Questions about the matrix below. Rows and columns are numbered from 1.
1) Read off the entry directly above 0.203.
2) Read off the bottom-right entry.
3) Read off the entry in row 2 and column 3.
4) Read off the entry directly below 0.052.
5) Read off the bottom entry of the column that holds the smallest entry.
6) Read off the entry in row 3 and column 3.
7) Read off the top entry of the column that holds the largest entry.
8) Read off the entry directly above the smallest entry.
[[-0.065 -0.018  0.135  0.184  0.163]
 [ 0.045  0.044  0.029  0.034  0.093]
 [-0.056 -0.026  0.184  0.112  0.052]
 [-0.030  0.007  0.155  0.116  0.236]
 [-0.015 -0.013  0.110  0.185  0.254]
 [-0.089  0.000  0.179  0.137  0.179]
 [-0.052  0.007  0.097  0.170  0.205]
 [-0.048  0.056  0.050  0.083  0.127]
 [-0.080 -0.017  0.178  0.133  0.089]
 [-0.195  0.028  0.203  0.148  0.164]]
1) 0.178
2) 0.164
3) 0.029
4) 0.236
5) -0.195
6) 0.184
7) 0.163
8) -0.080

data = [89 81 67 31 21 36 59 40 43 71 52]
Which number is the entry just left of 43? 40
The median entry is 52
Which number is the entry just left of 67? 81

M =
[[-446  179  508   72   39  437  139  437  296  543  598]
 [ 313  271  504  285  179  472  156  360  235  166  339]
 [-370   -4  319  -50  -73  170  -19  209   62  309  388]
 [ 210   85 -116  110  204 -135  195  -18   83  137    7]
 [ 890  536  224  575  579  402  524  327  468  181  121]
 [  69 -397 -322 -267 -217 -597 -296 -431 -482 -322 -280]]
Indices start at 1.
The entry just right of 204 -> -135
The entry just right of -217: -597
The entry directly below 235 -> 62
What is the top-right entry?
Answer: 598
The entry directly below 195 -> 524
The entry just left of 85: 210
The entry at row 2, column 1 -> 313
What is the entry at row 1, column 3?
Answer: 508
The entry at row 1, column 1: -446
The entry directly below 536 is -397
The bottom-left entry -> 69
The entry in row 1 and column 2 -> 179
The entry directly below 110 is 575
What is the entry just right of 319?
Answer: -50
What is the bottom-right entry?
Answer: -280
What is the entry directly above 360?
Answer: 437
What is the entry directly above 224?
Answer: -116
What is the entry just right of 156?
Answer: 360
What is the entry directly below 468?
Answer: -482
The maximum -> 890
The entry directly above 7 is 388
The entry just left of the smallest entry -> -217

Questions about the matrix below.
1) Report the entry directly above -10.
2) Report the entry just left of the largest entry.
3) Report the first entry on the diagonal from the top-right corner.
4) Report the largest entry.
5) Report the bottom-right entry.
6) Report the fifth-last entry, reading row by row.
7) Report the second largest entry.
8) Report the 2nd entry in reading order.
[[ 17  20 -12   9  28 -16 -11  16  12  23 -15 -19  18   6  -1  29]
 [ 30 -27  -1 -15   1  13   7  -2 -27  -6 -15  35 -12  -7 -15  12]
 [-31   3  19   7 -22  16  12  -7  13 -11  31   3  -2   7  19 -28]
 [ 23 -21  -1 -12   1  10   6  -2 -21  -4 -12  27 -10  -5 -12   9]
 [ 14   7 -13   6  22 -13 -11  12   8  24 -21 -13  15   5   0  30]]
1) -2
2) -15
3) 29
4) 35
5) 30
6) -13
7) 31
8) 20

Read these off the row that follows.
1) Which number is the third entry from the end?
2) Which number is the entry just right of the centre entry?
3) Which number is the first entry from the right?
4) Which number is the first entry?
5) Which number is the second entry from the left?
6) Which number is the 2nd entry from the right?
7) Which number is the entry just left of -0.03?
8) Which number is the third entry from the left?
array([-0.18,  0.21, -0.18, -0.10, -0.20, -0.03,  0.17,  0.12, -0.10,
        0.15, -0.14])
1) -0.10
2) 0.17
3) -0.14
4) -0.18
5) 0.21
6) 0.15
7) -0.20
8) -0.18
